A small network was trained on invented records. Each row is its activation on one of them, seen along a few directions.
Here are examples, each followed by its value of one field, F.
The largest differences between rows may come from other fields.
In the rows, zero is written as 128.
[119 133  79  70 115 125 119 109 162 135 105 137 143] : f6
[134 108 135 147 122  99 144 115  90 129 155 115 121] : f3
[155 129 135 161 155 130 149 152  90 136 130 100 121] : f1
[144 140 134  75 113 137 115 122 127 113 129 157 143] : f5
[152 107 183 234 164  85 224 129 108  79 167  82 146] : f5
[133 126 113 132 138 146 115 143 116 132 166 128 142] : f15
[144 155 158 149 128 122 126 151  89 121 121 121 125] : f1
[110 123 113 138 120 123 129 128 117 102 139 143 133] : f11
[137 105 173 231 172  74 224 129 108  83 151  91 111] : f13
[151 120 112 145 151 107 170 167 137 117 176 140 111] : f12
[132  74 181 215 133 112 190 114 105  97 169 101 108] : f11
[152  99 105 129 147 142 175 126 154 111 121 166 104] : f2
[141 146 105  75 147 161  83 117 132 174 128 158 129] : f4
[127  92 157 167 142 121 127 140  98 135 143 117  91] : f10
[ 88 152 105 135 109 117 112 117 133 166 107 130 127] : f8
[123 145 151  87 122 140 121 119 128 175 108 148 125] : f14
[129 132 120 132 119 143 110 111 152 120 159 136 108] : f11
[137 125 130 139 103 124 129 108 138 148 118 123 163] : f16
[129  98 156 160 187 134 164 146 167  94 141 140 124] : f9
[134 100 131  96 111 124 121 158 147 115 137 122 113] : f12
[130 164 119  95 115 150 146 128 115 171 120 112 128] : f14
[111 136 139 141 136 106 134 113  93 108 104 131 110] : f2
[125 138 144 143 112 120 112  95 131 144 115 153 102] : f8
[139 138 119 166 129 118 146  82 105 110 124 114 105] : f8
[118 149 134 113  83 152 152 149 118  96 137 141 145] : f7
[ 80 144 100  37 104 137  86 154 140 166  90 167 129] : f13
[109 156 125 141 131 118 106 137 117 154 118 118 149] : f4
[129 151 151 143 100 119 129 130 112 128 127 138 140] : f7
[135 120 140  97  95 108 135 125 159 151 117 107 122] : f6
[127 111 170 133 176 121 135 107  94 129 135 116 129] : f4
[141 130 143 172 120 128 122 151 143  76 157 113 143] : f15
[112 160 105 115 105 130 116 146 155 117 104 141 111] : f2
[151 118 133 119 132 120 135 128 132  75 152 113 100] : f12
[138 147 113 151 141 158 131 103 120  90 121 140 126] : f9
[147 108 131 199 156 112 148 136  90 120 158  87  94] : f10
[130 130 148 201 139 101 120 140 118 104 132  96 103] : f10
[ 86 161  85  69 118 150 127 126 137 133  82 148 161] : f14
[130 166 143 137 131 116 126 126 137 135 102 116 132] : f14
[114 108 127 124 139 131 127 108 136 164 119 114 162] : f16
[123 152 119 116 115 110 118 147 120 158 120 116 164] : f5
[107 131 155 154 114 142 125 134 122 133 107 125 135] : f9
[120 145 116 142 133 125 133 101 115 159 139 118 104] : f8
[161 121 138 156 103 141 155 123 140 109 125  87 137] : f7
[157  83 173 194 164 117 131 126 132 103 139  86 136] : f15
[117 134 155 119 117 132 104 165 115 152  89 138 139] : f1
[132 151 127 105 143 155 116 110 129 105 128 132 115] : f9
[123 134 163 131 130 112 138 138 130 122 143  89 144] : f5
[116 123 159 147 143 125 146 102 127 113 151  86 146] : f16
[125 141 149 156 123  93 116 117 101 122 159 118 120] : f3
[119 131 125  64  95 162 108 145 139 158 119 172 139] : f7
[109  90  96 121 135 144 127 125 144 132 130 131 129] : f11
[ 96 117  95  73 141 153 112 117 149 164 118 143 174] : f16
[126 150 130  92 135 144  89 118 135 142 125 167 134] : f4
[ 95 137 110  61  97 162 104 152 139 170 104 168 110] : f2
[126 117 143  88  97 116 139 122 123 160 127 126 119] : f6
[133 161  81  68 114 129 114 131 114 129 112 145 114] : f13
[151 144 139  97 123 158 149 159 135 108 123 180 119] : f1
[160  96 156 220 146  80 210 143  91  89 177  72 115] : f12
[128 124 104 104 129 147  84 135 109 149 138 162 148] : f15
[133 128 153 162 105  96 133 113 129  90 152  90 124] : f3
[120 142 114  94 112 113 111 136 106 177 107 146 116] : f13
[120 118 158 160 130  89 155  96  84  63 157  99 122] : f3
[108 145  88 135 140 116 130 169 136 140 134 171 123] : f10
[141 136 138  94  84 106 127 111 132 144 112 142 126] : f6

Here are new rows. What is F for each?
[128 132 137 153 126 136 149 100 108 139 163 105 147] : f16
[111 110 115  86 111 112 140 115 136 157 105 109 135] : f6
[146 148 133 138 140 138 133 147 103 148 124 113 123] : f1
[ 90 140 125  87 115 144  93 123 151 157 125 165 167] : f16
[119  96 132 138 126 159 154 123 115 128 106  93 135] : f9
[124 151 124  79 149 141  89 121 131 137 110 168 141] : f4
[171 142 170 171 149 129 140 143 119 115 135 101 104] : f1
[157 106 149 191 132 132 166 133  85  98 174  76 134] : f15
[ 81 134 127  81 159 141  94 126 120 130 108 152 148] : f4
[139 146 153 148  86 131 139 125 142  95 118  99 141] : f7
[104 155  98 102  97  95 118 125 135 167 108 131 148] : f6
[112 123  78  76 127 138  99 110 135 136  63 171 131] : f2
[125 138 137 150 110 122 152 120 136  85  92  96 105] : f2
[102 160  97  83  95 146 114 143 120 127 108 160 119] : f2
[141 135 134 168 135 128 128 100 151 148 146  97 143] : f16
[118  99 160 199 164 112 145 127 113  86 137  75  97] : f10
[126 108 146 138 134 159 102 146 162 124 155 121 136] : f15
[138 139 135  64  96 146 112 128 136 112 122 154 143] : f5
[132 153 160 182 128 127 113 124 138 111 119 112 123] : f9
[138 111 127 184 115 123 156 116 112 125 161  96 112] : f11
[108 118  73 129 127 118 113 118 126 120 117 139 147] : f11
[131 156  97  39 109 171 106 120 151 174  98 169 139] : f14
[142 145 107 119 133 158 114 168 151 136 106 120 136] : f1
[132 105 139 112 133 121 145 135 122 138 120  93 153] : f5
[122 108 154 193 157 108 132 146 108 115 148  87 100] : f10
[137 126 105 106 112 142 137 168 165 155 114 183 158] : f7
[151 118 107  98 123 171 130 105 141 127 113 150 147] : f7
[118 143  98  77 104 135 144 126 132 138 148 134 123] : f6
[143 128 125 128  99 132 127 131 109 158 115 141 145] : f7
[117 138 116  48 123 134  79 152 171 165 102 151 112] : f13
[135 128 112 127 102 127 112 132 138 158  77 139 116] : f2
[124 174  83  65 131 156 101 114 165 169  95 148 137] : f14
